A small network was shown many inputs. Here are its activations along a few directions, one row for each input.
Each table varies a few parts of the input and shows all the possible inputs, shuffled.
Descriptions start from the smaller parts, as in this example, which fits no table here: one of 6 places along a line, together with either a single point or one of 11 places around a ring or (one of 3 separate values, together with one of 8 places around a ring).
Shared parts are said once, and a part with two or three values counts as separate values.
In the rows, 128 means zero.

Other details of the inputs vary at random and push rows far along two fixed directions, the same in every table; ignore that.

Table:
R1: [143 101 127 141 102 140 131 108 147 123 113 131 104 129]
R2: [135 152 152 130 134 156 121 108 152 156 148 102  86 140]
R3: [146 112 127 155 108 131 111 118 163 138 107 122 118 121]
R4: [104 128  84  63  95 129 156 181  68 104 103 145 211 173]
R5: [124 127 144 143 133 141 120 111 156 142 136 129 138 130]
R6: [143 127 147 126 140 144 122  98 126 149 176  99  89 144]
R7: [150 152  95 122 149  90 119 137 117  90 129 121 134  95]
R8: [127 164 116 115 167  93 128 144 102 101 147 128 141  99]
R9: [123 115 144 128 127 150 141  98 142 126 144 139 122 139]
R10: [144 164  92 124 137  93 119 146 134  94 113 123 132  96]
R11: [143 152  92 112 146  96 133 131 112  82 143 127 126 101]
R12: [110 122 152 146 124 141 127 131 143 151 112 137 107 127]
R13: [122  95 116  73  69 180 144 148  91 159 119 113 188 223]
R14: [133 111 135 132 119 148 137  97 146 122 136 136 117 136]
R15: [142 148 153 137 139 146 111 111 151 162 154  97  98 139]
R16: [147  93 126 148 110 133 122 105 142 129 125 125 109 125]
R17: [114 180 113 111 151 104 135 150 119  98 126 135 128 100]
R18: [121 177 113 117 156  95 127 154 120 105 131 129 139  99]
R19: [114 109 152 137 123 141 140 123 128 141 125 139 103 132]
R20: [141 113 126 149 101 142 119 116 160 133 100 128 109 125]
R21: [125 117 145 154 122 130 116 129 150 151 113 128 114 123]
R22: [141 110 139 145 136 136 119 100 144 134 143 125 136 129]
R23: [121 168 113 126 148  88 124 168 116 111 113 128 121  94]
R24: [133 145 103 122 142  89 131 151 101  97 126 130 107  97]
R25: [117 110 150 134 138 141 135 106 127 140 156 135 125 134]
R26: [107 177 121 113 151 100 136 163 110 109 119 137 121 100]
R27: [114 116 165 145 150 132 125 120 122 158 146 132 127 126]
R28: [136 173  93 115 138 105 129 141 131  87 117 131 127 100]
R29: [140 100 130 141 122 137 126  98 142 129 138 127 117 129]
R30: [107 128 162 146 139 133 123 130 140 160 130 133 125 127]
R31: [123 106 145 140 116 139 135 120 134 135 119 137  99 131]
R32: [139 167  91 118 132 102 126 144 133  88 108 129 121  98]
R33: [141 170  95 121 143  96 122 144 132  93 122 124 137  98]
R34: [110 109 158 137 140 136 136 117 119 151 150 137 116 132]
R35: [105  92 114  98  72 175 137 147 117 152  93 142 217 199]
R36: [151  98 132 154 118 130 112 108 146 136 121 120 122 122]
R37: [118 103 150 144 133 133 131 120 123 146 138 134 106 127]
R38: [138 162 107 115 162  95 126 136 111  92 147 126 144 100]
R39: [105 116 161 130 132 144 143 120 125 143 138 143 110 135]
R40: [116  67 119 114  77 151 126 160  94 163  88 133 209 190]
R41: [150 134 156 135 151 140 109 100 132 157 174  95  99 139]
R42: [111 127  76  84  78 122 137 203  81 116  63 139 199 163]
R43: [122 109 156 151 141 127 121 123 126 154 133 128 120 124]
R44: [137 107 132 134 114 145 135 101 148 123 126 133 113 133]
R45: [127 107 140 133 133 143 133  98 135 132 156 132 128 136]
Each input here is: one of 5 places around a ring, together with either a single point or one of 8 places around a ring.
Q: Changing only the place on the ring of 5 turns R22 into R11. The same change can be made to R36. Which row results?
A: R16
Q: Which other rows does R43 become when the place on the ring of 5 takes its other values? List them by row number.
A: R12, R19, R23, R37

Table:
R46: [128 144 126 126 137 120 123 136 126 129 129 122 131 123]
R47: [137 111 216 206 175 153 120  29 206 158 186 128   5  84]
R48: [122 129 127 130 138 117 131 131 121 120 131 136 133 116]
R49: [115 136 131 129 130 119 133 145 122 126 115 137 122 119]
R50: [123 137 128 129 134 121 124 140 124 130 123 128 135 123]
R51: [121 134 124 123 134 118 137 135 118 114 127 137 122 117]
R52: [132 147 120 115 130 125 129 137 122 123 132 119 125 131]
R53: [ 99  21 178 139  50 225 129 109 145 224  98 139 191 236]
R54: [144 122  94 125 105 117 122 141 131 107  96 129 155 125]
R55: [135 131 119 120 137 121 129 124 117 117 143 124 134 126]
R56: [133 141 118 112 128 126 131 132 118 119 136 120 127 133]
R57: [133 135 117 113 132 124 135 128 115 112 139 125 125 128]
R58: [140 125  87 117  98 119 128 146 128 103  93 131 145 128]
R59: [116 131 133 136 135 116 127 142 125 131 119 136 132 116]
R60: [134 144 122 121 136 121 123 134 124 126 135 118 133 127]
R61: [128 129 123 126 139 117 131 127 119 116 136 132 134 120]
R62: [126 147 123 119 131 124 129 139 123 126 125 123 122 126]
R63: [136 139 120 120 136 122 125 129 121 122 140 119 134 128]
Q: What do these inputs look like to the network?
A: one of 2 separate values, together with either a single point or one of 8 places around a ring
Q: Changing only the choice among 2 separate values turns R58 into R54. The same change can be made to R47. Which row results?
A: R61
Q: A walk changes only the place on the ring of 8. It starts at R57 and steps to R47. List the rest of the walk in order.
A: R51, R49, R53, R62, R52, R56

Table:
R64: [138 120 135 133 130 131 119 128 120 143 123 118 144 138]
R65: [131 119 125 117 122 138 134 111 134 126 144 128 145 140]
R66: [134 108 116 135 119 127 119 121 131 129 130 127 150 129]
R67: [112 134 140 129 133 135 125 137 137 145 136 129 147 141]
R68: [153 199  43  91 157  44 124 185  81  38 112 124 146  65]
R69: [104 126 144 129 131 129 132 142 129 145 137 134 133 139]
R70: [123 110 126 117 121 133 143 118 125 126 143 134 134 143]
R71: [134 117 140 118 120 137 140 125 118 125 126 129 124 139]
R72: [110 116 120 126 124 138 134 124 124 136 132 136 127 135]
R73: [121 120 134 124 121 143 130 134 117 136 113 131 122 134]
R74: [156 215  53  72 159  56 138 183  76  30 113 122 143  80]
R75: [123 102 120 132 125 121 129 128 121 136 137 131 137 132]
R76: [125  99 119 137 119 122 128 125 124 130 130 132 136 130]
R77: [120 123 126 136 119 132 127 126 149 130 122 138 145 126]
R78: [114 113 118 130 119 137 133 123 125 130 125 138 126 133]
R79: [118 121 139 114 130 135 138 124 116 135 153 127 131 149]
R80: [122 136 133 123 130 146 122 127 122 143 128 124 136 138]
R81: [140 209  67  69 157  56 148 191  61  46 125 123 133  85]
R82: [141 117 122 124 116 138 131 111 136 113 126 131 139 136]
R83: [135 103 130 136 121 125 124 130 121 131 116 130 127 129]
R84: [132 136 108 121  99 144 118 138 143 145 119 104 113 145]
R85: [155 204  52  89 162  46 125 189  76  44 107 119 144  70]
R86: [143 125 137 118 125 142 132 118 126 126 122 123 139 144]
R87: [119 112 128 139 112 129 134 134 139 126 109 147 133 129]
R88: [112 112 126 134 114 127 136 134 138 131 119 145 138 131]
R89: [132  96 120 140 114 125 126 127 124 126 119 135 134 130]
R90: [117 112 134 129 132 125 125 133 113 146 146 124 136 140]
R91: [147 178 183 187 195 106 114  78 190 119 155 120  22  47]
R92: [120 136 144 130 127 133 126 135 135 144 123 130 145 137]
R93: [117 124 135 123 125 142 131 134 113 141 121 129 122 136]
R94: [114 126 136 121 125 141 130 134 113 144 130 132 125 138]
R95: [118 127 118 126 126 141 126 119 132 134 133 129 137 130]
R96: [110 125 147 129 121 129 134 142 126 145 124 136 134 137]
R97: [133 106 137 133 122 126 125 132 116 137 118 125 129 132]
R98: [106 128 131 120 133 139 129 134 114 144 141 130 126 142]
R99: [113 135 128 121 134 146 122 129 122 144 140 123 141 145]
R100: [133 108 124 125 113 134 140 118 127 113 127 138 128 137]
R101: [127 128 135 113 132 142 130 120 124 135 151 122 147 153]
R102: [134 117 123 122 118 137 133 109 137 118 137 129 142 137]
R103: [126 108 123 122 115 132 142 116 126 119 136 136 133 140]
R104: [131 110 119 131 125 128 121 123 130 136 137 125 151 131]
R105: [109 115 129 131 122 127 138 135 137 137 127 142 137 132]
R106: [114 124 147 131 121 129 135 142 126 142 115 133 132 134]
R107: [135 130 140 117 128 141 131 117 124 134 141 123 141 147]
R108: [120 110 119 133 114 142 130 124 127 126 114 141 124 132]
R109: [127 120 116 132 116 146 122 119 134 124 113 133 137 131]
R110: [148 124 110 130 102 128 113 138 141 146 125 102 122 143]
R111: [121 121 117 130 119 143 124 116 134 129 125 131 138 130]
R112: [118 121 144 131 117 129 135 141 129 135 106 135 131 132]
R113: [126 122 140 114 122 135 140 126 113 133 141 129 131 145]
R114: [142 115 135 135 126 133 117 126 124 139 115 120 143 136]
R115: [135 122 134 131 130 130 118 129 119 144 132 120 148 138]
R116: [120 117 138 134 115 129 133 138 134 130 105 141 131 130]
R117: [124 135 145 133 128 133 127 133 136 142 114 127 140 135]
R118: [129 129 131 126 125 149 123 127 125 137 110 124 135 137]
R119: [158 175 183 173 199 113 121  62 177 115 181 113  19  61]
R120: [131 125 126 130 123 147 122 122 131 131 110 129 132 132]
R121: [117 125 128 131 124 131 129 129 147 136 128 137 147 129]
R122: [126 133 134 125 130 147 124 127 123 142 119 123 134 138]
R123: [150 133 115 120 103 140 126 127 149 134 135 103 111 153]
R124: [129 128 134 134 120 132 124 132 142 130 103 135 143 131]
R125: [136 113 133 121 118 135 139 122 123 118 124 134 124 136]
R126: [123 115 129 129 118 143 130 129 122 131 111 136 120 132]
R127: [144 158 178 184 196  97 113  79 164 128 183 117  16  53]
R128: [128 111 138 131 125 125 126 134 112 142 125 123 131 135]
R129: [145 167 175 186 207 102 104  71 176 129 196 110  28  55]
R130: [127 122 126 139 115 133 125 127 147 125 109 140 144 127]
R131: [131 135 120 127  96 129 115 142 159 151 113 115 119 149]
Q: What do these inputs look like to the network?
A: one of 4 separate values, together with either a single point or (one of 2 separate values, together with one of 8 places around a ring)
Q: Changing only the choice among 4 separate values turns R122 into R117. The same change can be made to R99. Which row results?
A: R67
Q: Which other rows does R119 become when the choice among 2 separate values takes its other values? List them by row number.
A: R81
Q: A walk changes only the place on the ring of 8. It starts at R66 and steps to R68. List the rest of the walk in order.
A: R85, R114, R64, R115, R129, R104
Q: Which other rows does R65 become when the place on the ring of 8 takes its other values? List them by row number.
A: R74, R82, R86, R101, R102, R107, R119
Q: Which other rows does R128 become when the choice among 4 separate values takes its other values? List them by row number.
A: R81, R93, R106
Q: Which other rows does R79 become when the choice among 2 separate values takes its other values? List them by row number.
A: R101
